These are the activations of a small neural network, seen along a few directions. Each row is one input.
Each table varies a few parts of the input and shows all the possible inputs, shuffled.
Descriptions start from the smaller parts, as in this example, which fits no table here: values(2) and (point or ring(9) or (line(4) and ring(8))).
Shared parts are said once, and a part with two or three values counts as separate values.

Other details of the inputs shift rows strongly along two fixed directions, in all tables alike. That doesn't count.
To show where, the next rows are all for the same input, with only those details redrawn:
[ -5 -24 -19  46  29  10  23  18 -38 -16  91]
[  2 -10 -25   6 -11 -14 -10   0   3   4  17]
[  4  -3 -25 -10 -26 -21 -22  -6  19  13 -14]
[-15  24   8 -13   5  15  14  11  -2  -3 -42]
[ -4 -25 -21  45  28   9  21  17 -37 -15  92]
[  2  -8 -25   3 -15 -15 -13  -1   7   7  11]
[  2 -11 -26   6 -13 -15 -12   0   4   6  19]
[ 16 -33 -50  12 -32 -40 -35 -11  15  16  48]

A family of inputs:
row 1: [ -5  24   1 -15  26  10  21  15  10   8 -44]
row 2: [-13  26  31 -14  15  12   8  16  14  10 -33]
row 3: [-13  33   3  -7  24   6  27  10  21   8 -40]
row 4: [  3  -9 -27   2 -17 -17 -15  -2   9   8  10]
row 5: [-13   4  40 -27  -1  20 -14  18 -18 -11 -39]
row 6: [ 29  20  47 -21   6 -12  46 -61 -43  14 -44]
row 7: [ -7  30  34 -43  -9  13 -14  13  12   0 -66]
row 8: [-14  22  11   8  43  29  39  26 -27 -21   8]
row 9: [-17   5  28  50  60  37  65  17 -13 -34  38]
row 10: [ 21 -20 -34  -5 -45 -35 -70 -14  33  39  26]
row 11: [ 11 -26 -13   8 -37 -19 -26 -20  27  -7  -1]
row 12: [  2 -17   4   3 -15  -4 -26   8  -9   1  34]
row 13: [ 10 -10 -21  20 -18  -5 -24 -19  28   6   7]
row 14: [-15  39  -3  -5  15  21   9   8   3  10 -41]
row 15: [ 22 -32 -19  19  -1 -20  -7  -9  26  -2  26]
row 16: [ -9   3  34 -28 -17  13  -8  -7  15 -22 -92]
row 17: [ -4  31  60 -55 -23  14  23 -55 -46  10 -14]
row 18: [ 15 -17  -6  -9  -6 -19 -28   8  14  19  17]
row 19: [  4 -14 -19 -20 -23 -23 -29  -5  14   9 -27]
row 20: [-11  -3  32  44  57  49  58  23 -39 -55  52]
Q: What is each input in this table made of?
A: values(2) or (values(3) and line(6))
Q: Which other rows does row 14 become when the values(3) part takes its other values? List them by row number.
A: row 10, row 13

A family of inputs:
row 21: [-16   0  45   6  34  40  26  21 -66 -20  49]
row 22: [ -4   3 -19 -15 -17 -10 -22   9  25   6 -33]
row 23: [  7  12 -12 -24 -21 -19 -18 -10  29  18 -54]
row 24: [  3 -12 -28   6  -8 -16 -23  10  20  10  18]
row 25: [  9 -36 -16  26  -6 -11 -16   0   3 -10  52]
row 26: [  5 -14 -19   3 -18 -14 -22  -4   6   8  21]
row 27: [ -6   4  29  18  32  26  39   4 -25 -21  15]
row 28: [ -2  21  -5 -37 -33 -11 -30  -7  31  18 -71]
row 29: [-20  36  37 -10  27  38  49   3 -33 -16 -40]
row 30: [  7 -16 -23  17  -3 -13 -15   2   1  11  58]
row 31: [ 17 -24 -12  11 -13 -19 -12 -17   8   0  19]
row 32: [ -2  11 -12 -26 -24 -13 -29   6  37  14 -59]
row 33: [  7  20   0 -35 -30 -17 -15 -25  20  21 -64]
row 34: [ -4  -1  25  27  41  26  41   8 -29 -20  37]
row 35: [  3  -3  -2 -12 -22  -8 -25  -2  28   0 -37]
row 36: [  6 -25 -16   9 -18 -13 -21  -3  13  -8  18]
row 37: [-12  10  27  24  44  35  54   6 -52 -20  35]
row 38: [ -8   9  49  -6  24  30  33   0 -62 -12  26]
row 39: [-19  27  23  -2  32  31  41  16 -21 -16 -32]
row 40: [ -2   5 -18 -13 -15 -10 -25  11  28  10 -35]
row 41: [ 13 -25 -27  22   0 -20  -5  -5  -2   5  50]
row 42: [  3 -23 -27  17 -10 -11 -15   1  -9  -1  54]
row 43: [ 14 -19 -28  19   3 -21  -6  -3   4  12  52]
row 44: [ 18 -35 -13  23  -7 -19  -6 -17  -3  -6  50]
row 45: [  0   7 -17 -14 -12 -12 -23  10  31  16 -25]
row 46: [-12  43  34 -22  19  24  33  -2 -10   4 -53]
row 47: [  6 -19 -23  17  -6 -13 -16   0  -2   8  57]
row 48: [-19  22  37  -2  25  37  26  19  -5 -21 -38]
row 49: [  4   0  -1 -11 -17 -10 -22  -2  31   6 -26]
row 50: [-16  47  41 -25  18  29  38  -4 -13  -1 -66]
row 51: [  9  -5   1 -13 -22 -13 -10 -20  16  -2 -32]
row 52: [ 13 -21 -28  21   2 -21  -4  -4   1   8  53]
Q: What is each input in this table made of?
A: values(2) and (point or (values(3) and line(5)))
Q: Changing only the values(2) part turns row 49 into row 34. The same change can be made to row 45. Which row results?
A: row 43
Q: Which other rows does row 28 become when the line(5) part takes its other values? List them by row number.
A: row 26, row 30, row 42, row 47
Q: Which other rows does row 23 become when the values(3) part takes its other values? List them by row number.
A: row 31, row 33

A family of inputs:
row 53: [ -3  -7 -17  17  10  -1   6  11  -9  -1  27]
row 54: [ -6  -2   5   6  13  14  12  11 -18 -15  17]
row 55: [-16  23  41 -19  12  24  16  13 -12  -8 -43]
row 56: [ -3 -13 -14  29  13   1   9   7   8 -10  30]
row 57: [  8 -21  -1   9  -5  -8 -13   0  -9   0  43]
row 58: [ 14 -22 -10 -16 -45 -24 -47 -19  15  10   0]
row 59: [ 12  -9 -32 -13 -34 -35 -42 -14  29  28  -1]
row 60: [ 30 -11 -19 -22 -44 -50 -23 -53  22  30 -12]
row 61: [  3 -14 -15  22  17  -3   6  12   3  -5  23]
row 62: [  8 -14 -24  17 -11 -15 -14  -4  29   1  13]
row 63: [ -9   7  14   2  18  22  16  13 -19 -18   4]
row 64: [ 0 -7 -8  9  6  2  2  5 -7  0 37]
row 65: [  6  39  31 -43 -16  -2  16 -36   9  13 -92]
row 66: [-10  18  12   6  23  23  17  14 -17  -4   4]
row 67: [-14  11  11   2  22  19  22  14 -16  -5   8]
row 68: [-12  12   3  11  22  18  21  17 -15  -7  -1]
row 69: [ -5  28  12 -25   3  10   3   7  28   1 -86]
row 70: [ -3 -18  10   6  -4   6  -7   1 -21 -10  29]
Q: Changing only one part turns row 66 into row 59. The same change can be made to row 57. Which row results?
A: row 55
Q: What is each input in this table made of?
A: values(2) and (point or line(8))
